These are the activations of a small neural network, seen along a few directions. Each row is one input.
In each table, some parts of the input vary, and every possible input appears once, in random order.
Descriptions start from the smaller parts, as in this example, which fits no table here: one of 6 places along a line, together with either a single point or one of 9 places along a line or (one of 3 separate values, together with one of 8 places around a ring).
Shared parts are said once, and a part with two or three values counts as separate values.
In the rows, 128 means zero.

Other details of the inputs vary at random and push rows far along three fixed directions, the same in every table; ignore that.

Rows:
r1: [117 125 149 136 131 136 141 135 135 124 132 153 109 119]
r2: [135 120 105 114 137 141 128 134 127 134 128  95 149 118]
r3: [139 124 104 113 116 119 144 121 123 128 147 109 144 134]
r4: [116 131 146 127 102 115 136 128 143 117 126 149  98 125]
r5: [133 130 103 124 115 107 125 124 135 116 149 101 123 123]
r6: [118 135 139 114 118 151 124 140 135 127 102 153 147 123]
r7: [132 127 110 123 142 134 123 131 132 135 135 100 136 112]
r8: [132 189 122 185 155 119 117 108 116 118  94  93 146 204]
r9: [122 130 143 122 127 144 136 136 125 140 119 161 139 122]
r10: [136 133 117 135 122  87 105 109 120 137 155 127 106 124]
r11: [119 132 122  97  99 148 160 138 133 117 123 159 169 134]
r12: [117 137 138 120 107 134 159 133 145 115 133 151 124 126]
r13: [117 125 145 111 121 152 133 140 133 137 107 153 139 119]
r14: [120 123 154 140 132 120 120 126 122 125 132 171 110 129]
r15: [122 122 149 124 125 144 141 137 131 140 116 151 125 121]
r16: [114 182 162 190 147 140 164 121 127 112  88 132 121 206]
r17: [123 128 157 132 129 135 133 132 127 146 120 162 115 120]
r18: [117 131 140 114 124 151 130 139 131 135 109 157 147 120]
r19: [118 132 154 136 131 140 140 136 139 134 124 153 108 113]
r20: [122 128 127 101 100 141 161 135 133 119 123 153 155 134]
r21: [139 113 116 124 140 122 123 123 111 139 146 120 135 126]
r22: [134 186 113 177 140 116 164 107 123 114 115  85 142 208]
r23: [135 125 109 118 113 104 119 119 123 128 144 114 128 130]
r24: [139 107 109 115 134 133 132 130 115 129 141 109 146 126]
r25: [136 117 101 105 133 146 129 135 124 135 123  95 164 125]
r26: [119 112 154 131 124 131 133 133 127 117 125 159 110 129]
r27: [135 127 158 178 156  69  69 101 136 152 160 131  25  90]
r28: [134 122 112 121 132 134 116 131 131 130 125 100 133 114]
r29: [139 121 121 137 147 119 124 123 122 147 145 108 112 116]
r30: [138 122 106 110 131 136 113 131 124 136 123 103 155 121]
r31: [134 116 106 117 128 131 110 132 132 116 125  93 139 116]
r32: [136 130 119 138 143 119 105 124 135 137 138 103 109 109]
r33: [136 117 102 106 125 137 110 134 125 119 120 101 163 124]
r34: [138 119 115 132 144 118 117 120 109 140 151 126 134 126]
r35: [121 114 149 128 126 128 130 131 122 120 127 161 118 129]
r36: [134 115  98 101 104 118 129 128 127 118 138 103 146 127]
r37: [115 124 154 125 115 139 118 134 140 118 103 149 114 120]
r38: [136 116 121 145 147 107 115 121 123 121 157 114 104 120]
r39: [119 127 153 122 118 144 125 136 139 131 104 149 118 119]
r40: [136 108 120 133 140 114 120 123 120 120 150 114 115 122]
Each input here is: one of 5 places along a line, together with either one of 2 separate values or one of 6 places along a line.
- Changing only the place on the line of 5 turns r30 into r32. The same change can be made to r20. Which row results? => r12
- Change only the place on the line of 5 in r10. List by row number the other rows that result. => r4, r5, r23, r36
- List by row number the other rows that have the place on the line of 5 in common with r40. => r2, r4, r16, r22, r28, r29, r31

Rows:
r41: [125 160 137 147 134 137 125 125 136 116  99 124 140 158]
r42: [142 105 111 109 130 119  94 121 124 140 139 116 126  97]
r43: [150 143 153 205 178  58  84  88 102 170 171 117  36 135]
r44: [124 133 126 110 104 134 138 131 139 111 125 149 143 128]
r45: [119 118 134 110 111 133 140 136 126 116 120 150 144 135]
r46: [144 107 108 109 121 115 101 127 122 137 145 115 129 101]
r47: [140  94 116 112 143 127 106 128 118 143 149 121 126  98]
r48: [115 144 178 149 110 114 128 115 137 130 109 180  85 143]
r49: [135 119 105 109 123 132 147 133 130 130 149 125 144 116]
r50: [137 109 110 104 119 107 116 118 123 146 152 114 126 103]
r51: [130 136 110 148 138 122 131 125 125 107 125  89 133 156]
r52: [130 110 109 112 122 132 121 138 117 124 133 122 149 119]
r53: [133 114 108 110 125 131 139 132 125 121 153 129 145 122]
r54: [121 155 140 151 122 132 139 126 141 102 101 115 124 161]
r55: [135 153 111 142 133 123 125 124 119 136 121  97 141 152]
r56: [106 106 184 130 114 136 136 140 148 121 128 187  70  96]
r57: [144 103 111 107 130 114 128 121 118 147 158 117 129 102]
r58: [120 167 128 140 119 127 150 125 133 120 117 130 136 159]
r59: [113 129 137 115 108 142 143 142 148 114 114 129 125 121]
r60: [119 120 138 118 132 155 134 140 132 120 119 144 145 119]
r61: [137 146 116 146 153 134 133 125 124 135 123  99 143 143]
r62: [132 112 112 112 131 123 102 126 131 146 146 114 124  88]
r63: [121 149 140 154 134 141 158 130 139 116 106 115 123 158]
r64: [115 125 127 112 109 134 144 139 132 108 129 154 144 128]
r65: [130 143 112 146 149 126 118 125 120 120 121 102 148 149]
r66: [117 131 134 109 117 149 130 139 134 131 105 139 142 120]
r67: [132 137 115 144 147 126 117 124 117 127 117 104 145 156]
r68: [137 113 111 112 128 140 135 138 124 140 134 118 147 116]
r69: [125 151 139 147 143 146 144 128 125 133 101 124 141 155]
r70: [111 106 180 121 110 129 137 131 132 133 130 199  88 104]
- What do these inputs look like to the network? => one of 5 places around a ring, together with either a single point or one of 5 places along a line
- Changing only the place on the ring of 5 turns r69 into r42. The same change can be made to r49. Which row results? => r44
- Change only the place on the line of 5 in r58. List by row number the other rows that result. => r50, r55, r62, r66
- A walk changes only the place on the line of 5. It starts at r53 and steps to r70. List the rest of the walk in order. => r43, r47, r60
